Each row below holds a small network's activations on one input, seen along a few directions.
In each table, some parts of the input vary, and every possible input appears once, in random order.
Descriptions start from the smaller parts, as in this example, which fits no table here: one of 5 places around a ring, together with either a single point or one of 9 places along a line or (one of 3 separate values, together with one of 4 places along a line).
Shared parts are said once, and a part with two or three values counts as separate values.

Other details of the inputs vary at random and push rows far along three fixed directions, the same in every table; ignore that.

Table:
x1: [ 50 -22 -28  23 -14  33   6  18  17 -17   2 -11  12]
x2: [-40   7  19 -12  16  12 -38 -17   7 -31 -38 -20  14]
x3: [-48  17  -4 -18  45 -10 -11 -14  -5 -20 -21  15  13]
x4: [ -8  -3   2  -2   2   8  -1 -16  16 -10  -8   4  -6]
x5: [-44  23  22 -22  -5 -51  -1 -27   9  20 -32  -3 -15]
x6: [ 37  -6  -4 -10  -3  -2 -18  31  35  23 -35  26 -26]
x7: [  3  21  22  -5   2  19  27   2  -9  23  57  13 -22]
x8: [  4 -21   0  12  -3 -14   8   0 -25  -1  20  -2  19]
x9: [-31  19 -16 -26  26  -5  -8  -8   8 -13 -25   9  18]
x10: [-19  11  53 -17 -14 -36 -25   2   9  27 -35 -23 -10]
x11: [ 15  -8  -3 -16 -29 -40 -16   6  30  26 -55   3 -11]
x12: [ 18 -16 -15  18  -8  -4  21   8 -21  -9  26 -22  35]
x13: [ 13  -9   5  21   1  25  14  -4  -3 -10  29   2  -6]
x14: [ 53 -39 -22  24 -17  -2   4  29  -8   0   2 -10  24]
x15: [-10  14 -19  -9  13   7  -2   5 -12  -8   6   5   7]
x16: [-11  29  24  10 -22  10  14 -18  -8  20  37   0 -57]
x17: [-54  15 -20 -16  45  -9 -18 -13 -20 -28 -21   8  20]
x18: [ -1  -7  18  17  -1 -11  26  -6 -28   7  43  -7  10]
x19: [  8 -17 -11  -1  -1  -4 -25   1  29  -8 -50  14 -14]
x20: [-22  45  21  -6   7   4  19  -7 -12  21  39   5 -35]
x21: [-17   6   2  13   4   9  -3 -15 -12 -10   8   0 -19]
x22: [ 50 -40 -26  22  -6  -7   3  28   6  -9 -20 -14  36]
x23: [  5   2  -1  15 -20  33  22 -14 -22  -6  58  -4  -6]
x24: [-16 -36 -30   1  12  -7   4 -11 -38 -36  14 -11  72]
x25: [-32  21  10  -3  -1   6  10 -30   0  -7  12  -2 -15]
x26: [ 13   0  -9 -27   0 -11 -26  16  40  18 -55  26 -20]
x27: [  8 -16  -6  16  -8  36  16 -10 -22 -17  52   0   9]
x28: [  5  26  37  20 -15  11  18 -10   4  27  36   1 -65]
x29: [ -7  26   4 -20  -5  -1  -1   1   8  22   0  16 -27]
x30: [ 49 -13  -2  -9   4  34 -29  50  25   0 -22  -9  28]
x31: [-47 -20 -19  -8  28 -24   3 -26 -30 -40  -7 -13  70]
x32: [ 54  -9 -14   9   2  20   5  38  19   9  -1   7  -4]
x33: [ 26   1   9   3 -33 -29  -1  12  14  36 -15  -4 -31]
Description of these inputs: one of 3 separate values, together with either a single point or (one of 2 separate values, together with one of 5 places around a ring).
The inputs of x24 and x27 match in every part but the choice among 3 separate values. If x33 is changed in the same way as x24 into x27, which row does it become?
Answer: x16
Change only the place on the ring of 5 in x3. List by row number the other rows that result.
Answer: x7, x9, x20, x32
Change only the choice among 3 separate values in x2. List by row number the other rows that result.
Answer: x10, x30
Change only the choice among 3 separate values in x32. List by row number the other rows that result.
Answer: x22, x28
Change only the choice among 2 separate values in x5. List by row number the other rows that result.
Answer: x11

Table:
x34: [ 27  11  18 -10 -21   8 -11  13  31  30 -12  15 -42]
x35: [-34  45  32 -19   0 -12  -3 -14   3  23   1   1 -34]
x36: [ 50 -39 -26  16 -10   5  -5  22  10  -8 -18   2  21]
x37: [ -9  28  29   4  -5  15   5  -7   2  21  22  11 -53]
x38: [-63  32  33 -20   7 -50  -7 -38  -1  19 -20  12 -35]
x39: [-38  18  21  -8   4 -39  -3 -20  -7  17 -16   7 -30]
x40: [-25   2 -16 -20  27 -16 -16  -5   6 -14 -32  16  20]
x41: [ 50   3  14   6 -22  10  22  32   6  41  45   7 -28]
x42: [  3  -9 -61 -10   3  13   1  -7  18 -27 -26  17  18]
x43: [-12  -5 -24 -13  25 -10 -27   1  26 -15 -66  15   4]
x44: [ 19 -26 -19   3  -2 -17 -24   8  36  -4 -70   7  -2]
x45: [ 36 -22 -31  -8   3   6 -28  33  32  -9 -53   2  17]
x46: [-12   6 -21 -17  19 -12 -31   8  23 -16 -68   1  13]
x47: [ 32   8  20 -12 -21  -4   3  22  24  41  -4  13 -33]
x48: [-18  31  25   6   5  23   8 -14  -7   4  33   2 -41]
x49: [ 43 -27 -13   7 -15 -12  -6  25  17  12 -21  -3   1]
x50: [-24 -23 -19   3  16   1  -4 -18 -14 -37 -12 -12  52]
x51: [ -9  29  57   9 -33   2  20 -20 -14  40  60  -1 -61]
x52: [ -3  20  48  18 -31  15  24 -18 -14  30  65  -6 -51]
x53: [ 15   6  16  -7  -9   8   3   7  20  23  -3   9 -24]
x54: [ 21   1  28   8 -28  -1  22   6 -13  32  50 -12 -15]
x55: [-33  25  31 -18  -9 -42 -23 -15  24  29 -51   3 -54]
x56: [-45 -19 -27   4  33  -9  13 -20 -55 -50  29 -12  78]
x57: [-38  -9 -36 -13  39   1 -23  -6 -14 -47 -36   2  49]
x58: [  9 -17  -5  28  -4  30  17  -5 -37 -22  54 -11  21]
x59: [ -5  -6  -1   4   4 -12  -3  -8  11 -10 -19  -4   2]
x60: [ 22 -20   3  30 -17  38  37   5 -53 -13  97 -21  33]
x61: [-41  32  10 -19  20 -28   0 -11  -5   9 -12   6  -5]
x62: [-86  38  -5 -35   1 -61 -19 -62  31   2 -81  19 -49]
x63: [ -6  13  36  -5 -20 -19  16  -8  -7  33  21  -2 -28]
x64: [-68  28   4  -9  35   5  19 -30 -56 -26  51 -13  44]
x65: [-52  -4  -7  26  25  28  20 -38 -68 -52  68 -21  44]
x66: [-41  27  22 -10   3 -43   2 -19  -5  18 -13  -1 -17]
x67: [ 58 -25 -28  12   1  27  -4  32  27  -9 -19   5   6]
x68: [ -9  -4  -9 -11  -2 -23 -27  -1  21  -8 -60 -11  17]
x69: [  7  19  29  -1 -16  18  17   6 -13  26  53   4 -29]
x70: [ 48 -33 -21  13 -15   9   9  26  -2  -8   1 -20  48]
x71: [ 54 -37 -12  15 -20  18  10  20   0  -2  15  -7  29]
x72: [ 31   5  32   8 -39   2  11  10   6  40  32 -10 -40]
x73: [-34  -4 -17 -10  29  12   8  -8 -40 -32  34 -13  59]
x74: [ 18  14  23  -4 -18  14  -7   8  31  28  -6  11 -47]
x75: [-43  35  13 -10  21 -14   7 -16 -22   7  15   5 -12]
x76: [ -7  -2 -14 -25   9  -8 -32   8  25  -6 -51   1  12]
x77: [ 51   3  15  15 -21  22  21  24   1  36  49  17 -40]
x78: [ 34   9  22 -10 -22   2   0  16  28  39  -4  16 -38]
x79: [-39   4   6  14  10   6  18 -23 -53 -22  52 -11  20]
x80: [-50  34  19 -17  23 -16  -5 -25   7   1 -12  10 -26]
x81: [ 46 -37 -22  27 -11  20  30  23 -35 -10  66 -18  49]
x82: [-73  30  10  -8  34  20   2 -41 -34 -36  35  -9  13]
x83: [-47   6 -19   1  41  13  15 -17 -63 -36  59  -7  50]
x84: [ 19   4   2  -1  -1  -1   5  18   2  20   7  15 -19]
x85: [ 31 -35 -40   4   5 -17 -18  24  16 -20 -60  -8  45]
x86: [ 54 -19 -17  -1 -10   2   2  39  21  15 -11  13   5]
x87: [-25   9  15  -8   0 -36 -10 -17  18  13 -35   7 -25]
x88: [ 49 -34 -39  11   6  24   1  30  14 -17  -6   7  37]
x89: [ 45  -7   0  -4 -13  16  -7  23  43  12 -26   3 -14]
x90: [ 69 -44 -28  26 -13  19  -1  31  22 -13 -19  -6  15]
x91: [ 43 -42 -25  16  -7  22  -1  15  12 -27 -11 -16  42]
x92: [ 15 -12 -14  16  -4   7   2   8 -12 -15   4 -16  24]
x93: [ 46  -6  25  25 -38  28  14  10  13  19  37 -11 -34]
x94: [-23   6 -10 -13  20   0 -23  -6   7 -18 -33  11   3]
x95: [-33 -17 -30  -2  27  -6 -32 -20  11 -54 -67 -12  34]
What do these inputs look like to the network?
Answer: one of 2 separate values, together with either a single point or (one of 5 places around a ring, together with one of 6 places along a line)
The inputs of x65 and x37 match in every part but the choice among 2 separate values. If x72 is changed in the same way as x65 into x37, which row does it become?
Answer: x76
Change only the place on the line of 6 in x76. List by row number the other rows that result.
Answer: x34, x35, x69, x74, x82
Change only the place on the line of 6 in x83. List by row number the other rows that result.
Answer: x43, x67, x75, x77, x84
Change only the choice among 2 separate values in x79. List by row number the other rows that result.
Answer: x57

Table:
x96: [ 14 -26 -17  48  21  12   5  22 -26 -30  37 -32  56]
x97: [-44  54  27 -16  21  17  45  14 -43  22  95  24 -24]
x98: [-12  19   3  -5 -44  -7  29  -8  -3   6  26 -10 -28]
x99: [ 66 -43   5   3 -15   5 -22  29  23   2 -31 -13  12]
x100: [ 38 -28 -14  12   5  60   8   7 -21 -25  58   5  21]
x101: [ 31   6  36 -13 -35 -16 -21   9  59  48 -38 -13 -36]
x102: [-26  26  68  10   6  -6   5 -36 -43  37  39  -3 -38]
x103: [-37  -7  -1 -16  -8 -30 -11 -44  21  -3 -38  18  -7]
x104: [ 44 -15  35   8 -42  -1 -10  23  40  35 -12  -4 -27]
x105: [ 28 -10 -26  -4   7  46  -5   4  17 -10  -3  -4  21]
x106: [ 23 -22 -28  53   4  14  39   7 -39 -16  64  -9  18]
x107: [-15  13  13  12 -14 -31  21 -11 -14  -5   4  12 -38]
x108: [-31  27  11 -17  12   1 -27 -22  21   8 -37  20 -30]
x109: [ 52 -16 -10   2 -38  12 -14  36  16   1 -28 -26  24]
x110: [-12 -23 -49  -7  14   2  -3 -29 -10 -44 -17 -19  56]
x111: [-60   3  -9 -35  55 -33 -14   4 -44 -26 -17  -6  83]
x112: [-15 -27 -23 -14  -4 -30  -7  -7   6 -44 -52  14  11]
x113: [-56  28 -19 -39  29 -67   1 -28 -10  24 -19  23  14]
x114: [  8  34  15  28  22  17   5   1  -9  22  35   1 -51]
x115: [-39   3  -9  -1  34  -1 -22  -1  22 -19 -53  18 -11]
x116: [ 44   5  -9  -5 -31  36  -1  31  39  18 -14   5 -25]
The inputs of x99 and x100 match in every part but one. If x111 is changed in the same way as x99 into x100, which row does it become?
Answer: x97
What do these inputs look like to the network?
Answer: one of 3 separate values, together with either a single point or one of 6 places along a line

Table:
x117: [ 32  -5   3  -6   7   1 -23  27  47  17 -61  23 -37]
x118: [-37  21 -25 -15  27  16   5 -12 -24 -29  23  -8  26]
x119: [ 62 -19 -16  24  -3  35  -6  41  11  -2  10  12 -10]
x120: [  0  29  25   0 -24 -17  32  -3 -11  34  36 -10 -16]
x121: [-40  -5 -31 -12  49  34  14 -14 -39 -53  45   5  81]
x122: [ 59 -58 -42  39 -28  32  18  19 -25 -23  39 -17  53]
x123: [-11 -31 -11   9   2   2  15 -21 -37 -26  29  -8  41]
x124: [ 49 -17 -20   7 -29  22 -18  18  41   9 -36  12 -26]
x125: [-22  17  33  14   0 -27   6  -7 -27  21  26   4 -34]
x126: [  3  -2  10  28  -2  -3  17   2 -34  13  39 -10  -8]
x127: [-20  39  28 -24   3   6  15  -7  -4  30  31  25 -42]
x128: [ 30 -16 -28  -9 -14 -21 -13  25  17  14 -43   3  17]
x129: [ -1 -32 -31   8  -7 -11  -4  -9  -5 -30 -16 -24  36]
x130: [ 31  -1  21  32 -20   2  29  15 -19  25  56 -20 -25]
x131: [ 19 -21 -20 -11   2 -12   6  15 -10   1  -2   3  34]
x132: [ 38   8   6  30  -5  42  24  21 -14   5  64 -11 -27]
x133: [ 21 -11  16   8  -3 -19   5  12  -3  21  -3   5 -17]
x134: [-63  31  17 -24   4 -21 -30 -36  19  -1 -44  24 -55]
x135: [ 41   2  11   0 -34 -17   9  26   4  46  19  12 -28]
x136: [ 10  26  60 -22 -20  18 -35  15  29  33 -17 -11 -39]
x137: [-10  17  27  -7 -11  15   7 -17   7  13  16  18 -48]
x138: [ -3   4 -39 -24  14   1 -31  12  24  -8 -62  15  13]
x139: [-17 -22 -26 -11  26 -10  11  -7 -24 -24  16  -4  73]
x140: [22 -4 13 14 15 27 10 13 11  2 25 13 -7]
x141: [ -1   5  50   4 -27 -18  24 -22   3  41  38   6 -45]
x142: [ 45  -9 -32 -14  -7  14 -20  39  33   0 -33  25   3]
x143: [-63   6  16 -11  40 -42  -8 -30 -12 -12 -22   3  17]
x144: [-22  18   3  -2  -4  13  -1 -24   0  -7  10  -5 -32]
x145: [-21   1 -26   2  36   6 -28  -1   3 -27 -47   7  13]
x146: [-45  14  -9  -7  12 -19  16 -18 -41 -12  32 -19  28]
x147: [ 25 -31 -15   2 -25 -25 -23   4  24  -1 -48   3  -1]
x148: [-85  26  23 -30  28 -19 -16 -54  19 -12 -32  17 -22]
x149: [-14  -6 -10   7  17 -27  -5  -3   2 -24 -41 -20  36]
x150: [ 27   5 -29 -19   0   4 -15  21  49  -5 -62   5  15]
x151: [-10 -21  17 -23  -2 -26 -51  13  13  -6 -75 -30  44]
x152: [-61  52  36  -9  -1  -4   9 -52   2   4  12  -3 -45]
x153: [-21 -15 -11  22  -6   7  31 -28 -38 -35  46 -30  50]
x154: [ 51   5   5  29  -9  40  24  24   9   6  33  -9 -17]
What do these inputs look like to the network?
Answer: one of 2 separate values, together with either a single point or (one of 3 separate values, together with one of 6 places along a line)
The inputs of x134 and x147 match in every part but the choice among 2 separate values. If x152 is changed in the same way as x134 into x147, which row does it become?
Answer: x153
Change only the choice among 3 separate values in x150. List by row number the other rows that result.
Answer: x152, x154
Change only the choice among 3 separate values in x133. List by row number the other rows that result.
Answer: x123, x131
